A small network was shown many inputs. Here are its activations along a few directions, one row for each input.
In each table, some parts of the input vary, and every possible input appears once, in random order.
A made-up example of a description, with smaller parts first: values(3) and (point or line(9) or (ring(5) and line(6))).
Shared parts are said once, and a part with two or three values counts as separate values.
In the rows, zero is written as 128.

Other details of the inputs vary at random and push rows far along two fixed directions, the same in every table; ignore that.

Rows:
R1: [105 152 144 116 137 148 136 136 134 112 127]
R2: [127 159 119 140 119 131 147 136 117 137 134]
R3: [111 150 129 127 143 125 148 123 127 125 109]
R4: [129 101 127 122 141 131  76 120 130 106 135]
R5: [134  94 138 135 152  98 100 137 118 152 124]
R6: [149 113 127 133 151 120  82 130 124 141 134]
R7: [137  92 131 138 140 114  91 105 142 128 119]
R8: [133 152 133 137 125 131 153 133 128 137 153]
R9: [112 145 119 142 110 127 147 112 129 106 134]
R10: [114 161 127 124 144 136 138 130 110 132 111]
R11: [135  95  99 130 131 122  83 131 126 152 132]
R12: [117 157 150 118 139 136 140 133 137 126 140]
R13: [108 147 121 131 116 142 141 127 124 103 145]
R14: [128  90 101 137 134 112  97 123 142 145 132]
R15: [118 150 133 125 114 135 151 136 141 133 147]
R16: [128  89 118 122 128 139  89 138 148 128 152]
R17: [134 161 150 128 141 131 147 131 125 131 136]
R18: [108 144 123 150 114 123 154 111 136 126 126]
R19: [218  71 141  62  64 154 178 124 107  93  47]
R20: [114 137 132 144 119 108 162 143 113 147 123]
Description of these inputs: values(2) and (point or ring(9)).
- The inputs of R6 and R2 match in every part but the values(2) part. If R7 is changed in the same way as R6 into R2, which row does it become? => R18
- Change only the values(2) part in R16. List by row number the other rows that result. => R1
- Change only the values(2) part in R8. List by row number the other rows that result. => R17

Rows:
R21: [126 141 116 114 126 147 128 111 137  96 109]
R22: [181 126 143  82  76 167 205 129 108  78  91]
R23: [118 132 136 157 162 104 111 131 143 162 146]
R24: [ 77 201 158 126 159 151 140 142 120 116 139]
R25: [ 96 142 142 140 145 129 111 132 158 122 169]
R26: [ 91 195 142 154 151 100 172 120 103 121 131]
R27: [150 149 122 130 108 134 187 154 105 155 108]
R28: [114 150 124 155 135 131 113  99 139 102 148]
R29: [142 115 129 128 170 120  87 132 123 148 108]
R30: [154 143 123 115 109 132 150 149 123 162 131]
R31: [ 85 154  92 175 135 122 106 114 148 133 183]
R32: [204  75 142  97 121 125  90 134 123 144 109]
R33: [ 99 156 129 130 127 136 161 120 146 106 158]
R34: [137 109 136 133 115 120 142 120 108 114  98]
R35: [119  99 127 115 162 134  47 130 146 115 148]
R36: [ 80 150 124 176 146 107  90  94 134 114 156]
R37: [146  46  89 145 103 113  57 117 140 152 137]
R38: [198 130 153  92  95 143 208 137  89 128  64]
R39: [ 97 168 122 137 115 140 150 155 134 124 162]
R40: [ 91 140 123 146 181 100  96 123 118 133 126]
R41: [146  45 115 137 112 112  65 106 157 139 124]
R42: [121  82 122 143 132  99 106 120 142 139 120]
R43: [108 133 123 146 139 131  97 150 131 156 177]
R44: [173  79 107 110  95 115 151 150 109 153  93]
R45: [168  91 139 107 130 120 104 132 143 160 130]
R46: [181  90 146  91  99 144 121 140 127 101 114]
R47: [193  66 151  94 117 141  90 141 119 128 116]
R48: [112 136 119 114 149 144 109 119 137  96 138]
R49: [ 69 173 108 165 122 113 169 129 109 138 144]
R50: [140  75 145 122 144 129  75 136 150 154 158]
R51: [157 121 133  77  86 152 203 132  90 106  37]
R52: [130 112 119 133 115 127 125 108 159 118 134]
R53: [ 85 194 107 143 113 146 185 135 126 113 169]
R54: [ 77 185 140 152 148  97 187 126 123 137 131]
R55: [138 193 151  89 124 161 196 140 104 126  83]
R56: [105 111 113 136 144 122  73  99 136 119 120]
- The inputs of R34 and R51 match in every part but one. If R36 is changed in the same way as R34 into R51, which row does it become? => R56
- What do these inputs look like to the network? => line(4) and ring(9)
- Start at R42 and move only the ring(9) part, one step at a time. The first step leads to R41. Which rows follow, in order? => R52, R33, R25, R50, R45, R23, R54

Rows:
R57: [ 55 213 148 158 171 136 123 130 139 118 182]
R58: [150 113 137 117 151 135  83 123 133 125 131]
R59: [ 51 206 134 161 158 132 130 134 139 119 191]
R60: [118  92 113 136 116 124  94 115 152 130 136]
R61: [132 100 110 144 116 120  91 107 132 120 132]
R62: [ 77 233 151 119 107 164 235 148 117 101 137]
R63: [159 116 112  93  67 162 192 130 125 111  89]
R64: [131  93 134 128 145 111  93 112 132 117 123]
R65: [191 120 145 117  84 113 214 149 105 169  90]
R66: [144 109 139 113 152 136  84 126 141 130 134]
R67: [ 67 217 147 155 179 133 128 119 134 118 166]
R68: [138 100 108 140 155  96  91 147 100 181 110]
R69: [145 102 123 124 128 133  84 134 129 121 152]
R70: [173 130 153  77  90 168 176 146 114 106  91]
R71: [ 52 203 117 177 185  95 135 146 104 177 145]
R72: [139  97 124 121 129 134  84 138 137 126 154]
R73: [ 52 212 149 156 172 136 124 131 142 120 184]
R74: [131  91 121 143 131 114  93 110 132 112 125]
R75: [125  88 123 139 132 115  95 113 139 116 127]
R76: [183 114 148 111  85 115 218 155 116 176  92]
R77: [164 104 129 160 135  82 117 132 119 182 142]
R78: [141 102 108 142 155  95  89 144  96 179 109]
R79: [160 117 142  74  78 166 189 156 125 113 102]
R80: [165 119 118  87  70 160 190 145 119 110 101]
R81: [173 125 116  92  71 158 185 139 108 103  99]
R82: [121  90 137 124 148 112  94 117 143 123 127]
R83: [129  98 110 142 115 121  92 108 136 122 132]
R84: [136  96 132 132 146 110  90 108 125 113 122]
R85: [124  91 136 125 148 112  93 115 139 121 126]
R86: [124  92  98 132 117 133  97 119 153 131 144]
R87: [ 77 233 134 135 132 128 244 161  82 158  89]
R88: [141 107 140 112 153 136  84 128 145 132 135]
R89: [123  95 112 139 116 123  92 112 144 126 135]
R90: [162 102 130 159 134  83 118 134 123 184 143]
R91: [146 108 138 118 139 138  80 132 133 122 143]
R92: [136  99  96 138 117 130  94 112 136 123 140]
R93: [140 108 133 118 151 125  87 116 140 122 122]
R94: [130  96  98 135 117 132  96 116 144 127 142]
R95: [159 117 125 100  65 152 187 123 116 106  79]
R96: [139  96 103 128 120 130  91 131 139 126 154]
R97: [116  85 125 135 133 116  97 118 150 122 130]
R98: [ 56 209 111 173 151 126 133 123 132 114 190]
R99: [126  92 110 134 157  99  93 155 115 190 112]
R100: [134  95 133 130 146 111  91 110 128 115 123]
R101: [127  93 135 127 146 112  93 113 135 119 124]
R102: [ 79 222 146 140 106 143 241 119 107  85 103]
R103: [155 109 138  97  81 145 193 128 119  99  73]
R104: [ 65 218 146 163 170 135 120 124 126 111 179]
R105: [ 88 233 158 112 127 155 232 128 121  98 101]
R106: [154 114 127  97  65 153 189 126 124 110  81]
R107: [183 137 150  81 102 163 175 133 106 106  79]
R108: [ 62 211 143 153 176 125 136 114 140 114 153]
R109: [129  90 105 123 120 131  95 136 151 133 157]
R110: [135  98 108 139 156  97  90 148 103 183 110]
R111: [133  92 104 124 120 130  94 134 147 130 155]
R112: [142 100 124 122 128 134  84 136 133 123 153]
R113: [146 112 131 121 150 124  87 113 133 118 120]
R114: [189 118 146 115  84 114 215 151 108 171  90]
R115: [ 49 210 150 153 172 137 126 133 147 122 184]
R116: [119  86 124 136 132 116  96 117 147 120 129]
R117: [164 119 111  97  68 160 189 126 117 107  88]
R118: [ 76 222 144 161 178 132 124 114 121 112 164]
R119: [169 123 110 101  68 159 186 123 110 103  86]
R120: [144 110 132 119 150 125  87 115 136 120 121]
R121: [154  94 132 153 135  85 122 141 135 191 145]
R122: [149 113 130 123 150 123  85 112 129 117 119]
- The inputs of R114 and R121 match in every part but one. If R57 is changed in the same way as R114 into R121, which row does it become? => R73
- The inputs of R81 and R96 match in every part but one. If R118 is changed in the same way as R81 into R96, which row does it become? => R58
- What do these inputs look like to the network? => line(6) and (values(2) or ring(9))
- Start at R122 and move only the line(6) part, one step at a time. The first step leads to R113. Which rows follow, in order? => R120, R93, R108, R105
- Which other rows agree with R76 in the line(6) part? List them by row number. => R60, R79, R82, R86, R88, R97, R99, R105, R109, R115
- Change only the line(6) part in R100. List by row number the other rows that result. => R64, R82, R84, R85, R101
- Change only the values(2) part in R71. List by row number the other rows that result. => R114
- Change only the values(2) part in R90. List by row number the other rows that result. => R68
